These are the activations of a small neural network, seen along a few directions. Each row is one input.
In each table, some parts of the input vary, and every possible input appears once, in random order.
Descriptions start from the smaller parts, as in this example, which fits no table here: one of 6 places along a line, together with either a single point or (one of 2 separate values, together with one of 5 places around a ring) or one of 11 places along a line.
Shared parts are said once, and a part with two or three values counts as separate values.
In the rows, 128 means zero.

Other details of the inputs shift rows strongly along two fixed directions, in all tables alike. That doesn't count.

Rows:
x1: [205 108 101 204 128  89  77 149 119  52 109 109]
x2: [203 182  50  91 114 113 112  82 155 107 150 117]
x3: [174 112 117 203 139  95  84 172 110  87  79 117]
x4: [ 41 160 116  54 106 147 191  82 135 196 167 161]
x5: [205 182  43 106 106 114 105  90 136 140 161 131]
x6: [210  95  96 183 130  83  69 159 126  58 104 109]
x7: [166 190  82 114 115 134 117 102 143 135 168 130]
x8: [ 85  45 226 142 147 164 143 162 108 125 109 109]
x9: [ 70 138 173  47 107 205 177 108 119 185 149 109]
x10: [ 55  64 182 150 151 102 144 162 126 113  89 143]
x11: [148 188  81  76 114 146 143  74 160 119 159 131]
x12: [210 112 111 204 131  90  71 146 127  58 101 111]
x13: [205 117  92 192 127  99  66 175 106  65  98 110]
x14: [ 43 168 123  57 138 153 185 111 134 162 134 157]
x15: [ 59  79 184 167 169 113 152 156 131 111  85 151]
x16: [155 175  77  76 104 127 140  82 157 148 175 137]
x17: [184  90 116 197 138  83  76 168 108 107 100 134]
x18: [111 128 158  44 101 185 163  84 141 168 159  98]
x19: [112 128 158  45 102 185 165  86 141 169 160  98]
x20: [162 103 114 186 131  90  97 149 118 127 106 134]
x21: [224 154  91  84  77 173  98  82 123 142 158  71]
x22: [179  90 121 195 141  79  87 155 130  78  86 114]
x23: [ 52  85 162 127 154 118 146 153 118 134  87 153]
x24: [ 48 183 119  50 131 155 194 101 137 194 161 170]
x25: [ 47 105 167 137 173 124 149 162 122 118 104 151]
x26: [215 113 109 197 145  91  71 150 129  59  95 117]
x27: [198 200  52 120  87 124 111  99 126 136 167 120]
x28: [165  97 127 178 126  84  98 150 128 110 119 129]
x29: [ 57 106 180 150 166 120 146 163 123 146 114 160]
x30: [207 193  71 122 100 122 112  76 154 127 168 125]
x31: [169 177 125  68  96 194 129  81 136 152 170  78]
x32: [206  68 169 179 127 144  84 157 107  85 113  78]
x33: [200  79 159 175 117 148  77 177  88 101 104  74]
x34: [171  89 114 192 126  89  76 161 109  85  87 116]
x35: [168 177 125  69  96 195 128  80 136 152 170  79]
x36: [ 50 170 135  82 127 148 187 106 139 195 142 161]
x37: [203 193  57 102 122 126 116  78 155 100 152 123]
x38: [169 194  78 115 127 127 120 102 143 137 165 135]
x39: [ 74  76 216 127 141 175 141 158 107 141 119 102]
x40: [192 204  59 105 109 137 102  91 148 104 155 110]
x41: [212  95  89 198 123  85  62 166 108  92 115 123]
x42: [200  98  85 196 116  84  66 156 102  70 100 106]
x43: [176 111 118 190 142  97  80 178 107  81  81 121]
x44: [ 57  58 175 162 146  95 149 170 116 129 115 154]
x45: [ 57  92 186 182 167 111 142 172 121 141 103 155]
x46: [ 53  69 168 159 156 108 142 163 116 130  75 148]
x47: [ 59 103 172 144 154 119 150 172 111 153 105 164]
x48: [209 126 112 219 130  88  61 162 116  89 119 114]
x49: [ 54 148 138  74 130 132 190  89 159 187 149 160]
x50: [ 54  81 166 146 138 111 146 154 113 157 110 159]
x51: [ 46  83 168 158 145 116 146 182  99 115  91 144]
x52: [ 53  65 160 144 165 107 141 172 108 119  85 155]
x53: [ 51  60 173 150 148 101 149 165 118 107  98 143]
x54: [195 212  64 120 113 131 107  80 154 118 143 107]
x55: [192 209  67 114 103 132 102  83 149 112 150 105]
x56: [ 33 170 135  73 128 154 182  97 140 153 149 143]
x57: [225 154  92  83  77 172  98  82 123 141 157  70]
x58: [ 60  65 180 142 165 102 144 166 128 113  84 149]
x59: [195 150 126  89  98 181 123  83 138 131 162  83]
x60: [ 79  56 216 137 136 168 137 182  89 141 100 105]
x61: [178 150 121  54  87 177 135  74 142 150 167  80]
x62: [ 47 102 173 158 149 118 151 162 114 139 128 153]
x63: [210 196  67 128 110 121 118  73 160 133 161 127]
x64: [ 93 160 121  67 126 130 169  89 157 173 156 156]
x65: [169 185  73 107 104 133 121 111 131 142 159 134]
x66: [ 49 109 177 139 168 126 145 157 125 123  96 148]
x67: [ 62  89 171 145 170 114 160 155 128 133 122 171]
x68: [ 51  87 177 159 148 119 141 179 107 121  83 145]
x69: [ 50 168 133  53 129 159 197  81 158 176 174 169]
x70: [ 67 133 159  23  99 203 181  78 129 197 158 110]
x71: [ 57  85 180 169 146 112 141 184 103 143 101 157]
x72: [158 179  73  77 117 120 143  82 156 151 171 142]
x73: [ 55 175 139  55 136 154 197  76 161 184 163 172]
x74: [205  97  87 187 125  90  61 161 109  68  98 111]
x75: [ 85 165 120  86 117 141 177  84 147 160 171 155]
Each input here is: one of 5 places around a ring, together with either one of 3 separate values or (one of 2 separate values, together with one of 6 places around a ring).
Changing only the place on the ring of 5 turns x61 into x33. The same change can be made to x16. Which row results?
Answer: x65
Which other rows does x35 become when the choice among 3 separate values takes its other values? List them by row number.
Answer: x31, x39

Rows:
x76: [ 43 204  92  13 109 171 201  73 152 205 179 160]
x77: [110  79 159 136 134 124 131 143 139 108 119 137]
x78: [176 137  93 123 113 133 111 117 124  98 121 110]
x79: [198 128 127 131  94 154 104 121  97 163 154  88]
x80: [178 171 105 144 126 116 106 131 130 126 140 125]
x81: [ 74  96 170 138 143 138 137 162 130 114  90 123]
x82: [177 156 118 127 120 143 108 115 136 100 130 107]
x83: [110 108 137 147 128 102 138 139 124 133 136 153]
x84: [ 94  78 152 121 149 120 130 140 123 113 103 130]
x85: [175 143  82 135 120 103 107 120 130 134 125 134]
x86: [178 141 113 134 130 130 115  99 143 100 137 105]
x87: [ 72 120 148 154 142 123 126 153 111 133 115 143]
x88: [ 80 101 167 162 157 108 151 151 125 140 116 149]
What is each input in this table made of?
Answer: either a single point or (one of 2 separate values, together with one of 6 places around a ring)
Which other rows does x84 become when the choice among 2 separate values takes its other values? List them by row number.
Answer: x85

Rows:
x89: [102 197  90  69 106 157 152  93 137 154 167 128]
x90: [176 163  83 143 110 118 104 111 129  89 120 108]
x91: [148 140 130  51  84 186 139  89 124 171 161  86]
x92: [ 70 148 132  94 141 141 164 118 137 144 106 145]
x93: [196 131  80 147 108 104  91 110 132 102 113 113]
x94: [ 60 111 157 128 156 129 141 167 108 142 105 149]
x95: [ 71  92 172 149 138 120 149 144 121 166 120 155]
x96: [124 174 100  62 123 132 164  66 172 162 153 143]
x97: [122 149 120 109 123 129 151 107 138 180 147 150]
x98: [177  73 187 171 141 148  90 162 115  79 102  76]
x99: [ 68  89 155 127 141 113 148 157 117 161 102 151]
x100: [195 171  94 152 130 125  97 128 122 126 143 126]
x101: [ 61  88 158 132 132 116 142 148 117 156 104 147]
x102: [121 165 122 123 129 140 140 129 128 143 155 147]
x103: [ 77 125 129  86 132 130 154 125 123 169 133 152]
x104: [150  81 139 169 149  91 110 157 131  86 118 140]
x105: [114 197 103  64 128 149 162  80 163 133 166 143]
x106: [212 110 117 107  93 159  98 108 119 109 132  70]
x107: [189 137  75 124 112 109 105 119 130  97 135 125]
x108: [ 70 148 151 105 145 139 161 104 155 139 121 142]
x109: [189 172  98 163 115 125  96 118 129 129 136 120]
x110: [ 78  85 202 111 129 178 137 161  97 143 111  96]
x111: [ 64  87 154 123 137 116 148 164 112 143 122 156]
x112: [118 180 103  85  96 140 163  73 145 179 178 141]
x113: [ 83 122 142  87 151 125 163 106 150 148 137 155]
x114: [ 83 129 142 104 128 134 166 126 129 169 160 164]
x115: [ 60 118 175 158 141 128 154 151 116 145 123 147]
x116: [115 168 100  63 116 138 163  66 166 143 178 136]
x117: [129 168 100  91 105 142 150  88 140 167 186 140]
x118: [193 140  95 141 119 103 101  96 154 109 130 118]
x119: [ 51 114 162 141 136 124 147 156 111 135 107 138]
x120: [150 116 144 196 149 108 103 172 113 123 103 135]
x121: [147  97 128 182 147 105  97 179 108  68  93 129]
x122: [138  76 124 168 133  99 106 157 114  86 110 125]
x123: [220 118 132 129  92 162  96 116 116 140 157  79]
x124: [206 134 122 114 104 173  94 115 117  98 124  64]
x125: [ 70 108 159 148 151 120 137 171 112 141  90 145]
x126: [ 68  84 153 123 147 115 156 145 127 140  92 152]
x127: [137 103 143 182 155 106 104 158 130  73 116 124]
x128: [138  85 129 179 120  90 101 162 106 111 107 123]
x129: [137 109 129 175 139 108  97 184 103  96 107 132]
x130: [192 164  94 136 142 117 100 114 145  95 131 121]
x131: [102 192  89  64 113 158 159  80 146 132 158 129]
x132: [147  78 123 161 147  97 103 159 112  97  95 135]
x133: [ 54 113 162 139 141 130 140 156 115 145  98 141]
x134: [196 161  94 172 118 122  92 134 122 107 153 116]
x135: [ 57 110 176 143 153 119 157 138 139 113 110 141]
x136: [111 194  88  57 126 156 156  82 144 145 143 137]
x137: [135 105 131 179 142 110  99 156 116  88  80 122]
x138: [189 140  94 143 113  98 109  97 150 100 140 115]
x139: [147 108 144 181 161 101 107 158 136  92  91 130]
x140: [214 142 136 136 102 177  93 123 115 129 150  74]
x141: [ 86 129 142 102 138 133 161 121 128 179 149 161]
x142: [184 139  77 135 102 110  96 125 122 117 150 114]
x143: [219 110 133 114 104 154  99 102 138 109 144  73]
x144: [ 58  83 156 129 132 113 157 137 122 125 105 144]
What is each input in this table made of?
Answer: one of 2 separate values, together with one of 4 places along a line, together with either a single point or one of 6 places around a ring
Changing only the choice among 2 separate values turns x103 into x94. The same change can be made to x132. Which row results?
Answer: x136
Changing only the choice among 2 separate values turns x131 into x122. The same change can be made to x134. Which row results?
Answer: x117
Which other rows does x91 become when the place on the line of 4 takes its other values? List them by row number.
Answer: x106, x123, x143
Which other rows does x123 become when the choice among 2 separate values takes its other values? List them by row number.
Answer: x140
Which other rows does x99 become when the place on the line of 4 takes its other values? List them by row number.
Answer: x96, x97, x126
Start at x119 and move only the place on the ring of 6, one step at a time. The first step leads to x89. Which rows follow, in order?
Answer: x129, x94, x125, x133
